A small network was shown many inputs. Here are its activations along a few directions, one row for each input.
In each table, some parts of the input vary, and every possible input appears once, in random order.
Descriptions start from the smaller parts, as in this example, which fits no table here: one of 2 separate values, together with either a single point or one of 11 places around a ring or (one of 6 places along a line, together with one of 8 places around a ring).
Shared parts are said once, and a part with two or three values counts as separate values.
In the rows, zero is written as 100.

Table:
r1: [93,69,122,107,99,111,89,94,68,83,122,163]
r2: [101,85,75,135,123,76,140,88,67,131,106,174]
r3: [93,102,132,86,83,104,44,93,104,92,124,55]
r4: [107,126,77,89,93,90,114,104,128,109,74,39]
r5: [97,132,105,84,98,112,90,114,153,86,76,7]
r6: [97,122,87,111,97,69,95,82,105,129,110,67]
r7: [111,87,54,117,121,98,158,113,92,118,65,147]
r8: [99,61,100,126,104,86,104,92,48,119,120,179]
r9: [105,95,103,96,85,80,72,91,93,121,133,67]
r10: [92,95,130,81,94,129,98,107,94,62,92,154]
r11: [92,104,89,100,109,128,125,115,115,82,57,132]
r12: [112,122,125,70,94,115,73,107,132,68,121,16]
Question: Changing only one part turns r4 into r12. The same change can be made to r7. Which row results?
Answer: r10
Question: Describe the family of inputs behind these rows.
Answer: one of 2 separate values, together with one of 6 places around a ring
Question: Change only the choice among 2 separate values in r1. List by row number the other rows that result.
Answer: r3

Table:
r13: [102,102,122,89,103,104,93,105,104,85,125,93]
r14: [92,100,93,109,99,95,88,96,106,110,92,80]
r15: [93,105,124,101,103,107,83,96,102,86,108,89]
r16: [109,99,104,85,89,92,90,98,99,104,117,87]
r17: [102,107,99,102,105,88,105,101,106,114,111,79]
r18: [95,73,82,127,114,85,123,93,65,127,94,169]
r19: [97,123,93,101,102,102,118,103,124,89,77,85]
r20: [94,71,104,120,117,107,108,93,63,94,112,185]
r21: [99,114,113,106,93,90,81,86,101,102,108,82]
r22: [100,104,108,100,86,96,72,88,100,101,100,87]
r23: [99,97,78,117,115,103,143,99,81,107,70,172]
r24: [95,111,99,111,104,88,94,94,108,110,99,79]
r25: [99,115,89,98,98,110,109,105,121,88,68,86]
r26: [107,109,87,85,103,109,128,114,116,95,83,81]
r27: [104,97,100,91,84,101,78,98,99,99,111,86]
r28: [102,81,96,126,100,83,105,82,60,111,107,171]
r29: [89,95,118,97,95,112,74,99,104,82,106,94]
r30: [102,90,115,79,99,110,90,112,99,87,119,93]
r31: [101,91,89,101,100,104,96,105,102,115,95,77]
r32: [106,94,91,94,105,95,104,108,98,118,103,76]
r33: [99,85,113,87,95,118,84,111,100,91,109,92]
r34: [102,104,81,90,95,114,117,114,121,91,77,87]
r35: [108,112,110,95,93,86,89,93,100,100,123,85]
r36: [103,121,93,91,104,102,130,106,122,93,87,83]
Question: Changing only one part turns r36 into r13. The same change can be made to r34. Which row results?
Answer: r33
Question: Describe the family of inputs behind these rows.
Answer: one of 4 places along a line, together with either a single point or one of 5 places around a ring
Question: Change only the place on the line of 4 in r25. List by row number the other rows that result.
Answer: r14, r22, r29
Question: Start at r22 and move only the place on the ring of 5, one step at a time. The first step leads to r27. Which rows follow, in order?
Answer: r16, r35, r21

Table:
r37: [97,77,81,131,106,102,117,94,66,105,89,184]
r38: [106,104,83,93,97,91,103,107,116,116,92,47]
r39: [94,105,120,93,86,94,70,92,116,96,120,69]
r40: [110,97,116,82,96,103,77,108,96,103,137,65]
r41: [93,125,115,91,92,119,94,98,125,64,80,79]
r42: [103,101,87,111,124,101,154,109,98,98,88,143]
r43: [106,92,118,87,92,97,72,101,102,99,128,62]
r44: [101,88,98,116,106,81,115,83,64,116,106,167]
r45: [110,110,79,88,101,96,109,115,111,118,100,50]
r46: [103,94,109,73,95,120,99,116,117,79,95,75]
r47: [105,84,83,118,99,87,112,86,62,109,99,174]
r48: [100,135,90,109,96,89,95,94,124,105,78,53]
r49: [94,121,125,104,91,94,65,86,111,85,113,65]
r50: [91,74,102,127,120,88,109,90,61,121,104,169]
r51: [92,107,111,80,89,119,96,105,130,78,87,83]
r52: [107,101,106,67,100,126,105,125,113,81,103,80]
r53: [89,67,92,131,122,104,108,93,63,111,95,177]
r54: [98,117,87,98,89,89,99,99,128,115,85,57]
Question: Describe the family of inputs behind these rows.
Answer: either a single point or one of 5 places around a ring or (one of 3 separate values, together with one of 4 places along a line)
Question: Change only the choice among 3 separate values in r38. List by row number the other rows that result.
Answer: r43, r46

Table:
r55: [98,119,83,122,112,90,137,93,99,105,75,132]
r56: [87,91,127,95,95,121,78,98,101,67,101,128]
r57: [99,99,105,122,88,73,64,78,89,120,116,88]
r58: [108,99,105,106,103,69,85,88,75,127,139,88]
r59: [107,93,68,111,114,100,139,113,88,117,77,125]
r60: [106,103,77,108,115,90,149,105,93,109,88,130]
r61: [103,116,125,56,93,136,95,122,147,54,92,39]
r62: [97,93,65,110,103,102,127,102,100,114,59,126]
r63: [89,101,137,92,104,117,90,94,99,68,113,130]
r64: [94,112,77,123,105,94,122,92,101,105,62,129]
r65: [91,77,117,84,90,129,80,105,96,78,98,125]
r66: [108,137,66,82,100,113,145,124,153,93,56,42]
r67: [99,82,92,111,89,81,65,85,86,129,115,84]
r68: [99,106,112,121,101,69,76,75,87,120,132,89]
r69: [101,126,104,84,86,91,77,106,136,111,104,2]
r70: [100,72,118,82,104,128,94,116,89,80,118,127]
r71: [105,89,128,79,99,118,101,108,89,73,124,129]
r72: [109,86,96,110,99,80,76,96,74,132,129,86]
Question: Changing only one part turns r67 into r65. The same change can be made to r57. Which row results?
Answer: r56
Question: Describe the family of inputs behind these rows.
Answer: one of 3 separate values, together with either a single point or one of 5 places around a ring
Question: Change only the place on the ring of 5 in r59. List by row number the other rows that result.
Answer: r55, r60, r62, r64

Table:
r73: [95,118,72,99,81,107,134,99,116,92,59,134]
r74: [99,55,112,113,119,114,102,94,32,99,121,191]
r75: [97,71,118,98,76,108,61,88,64,93,111,142]
r76: [103,129,106,111,99,69,81,77,107,116,109,66]
r77: [108,125,112,67,90,90,84,110,133,104,133,12]
r78: [111,148,92,65,87,120,124,134,158,64,93,16]
r79: [100,75,69,118,138,117,171,107,96,115,55,176]
r80: [108,141,89,87,102,105,121,92,128,83,52,71]
r81: [86,92,134,109,106,99,47,87,98,85,107,72]
r82: [94,64,75,150,134,79,130,105,59,137,119,171]
r83: [94,87,140,66,87,115,54,119,125,84,131,20]
r84: [105,95,81,117,81,76,90,88,82,128,111,130]
Question: Changing only one part turns r73 into r78. The same change can be made to r84. Which row results?
Answer: r77
Question: Describe the family of inputs behind these rows.
Answer: one of 3 separate values, together with one of 4 places along a line
Question: Change only the place on the line of 4 in r75. List by row number the other rows that result.
Answer: r74, r81, r83
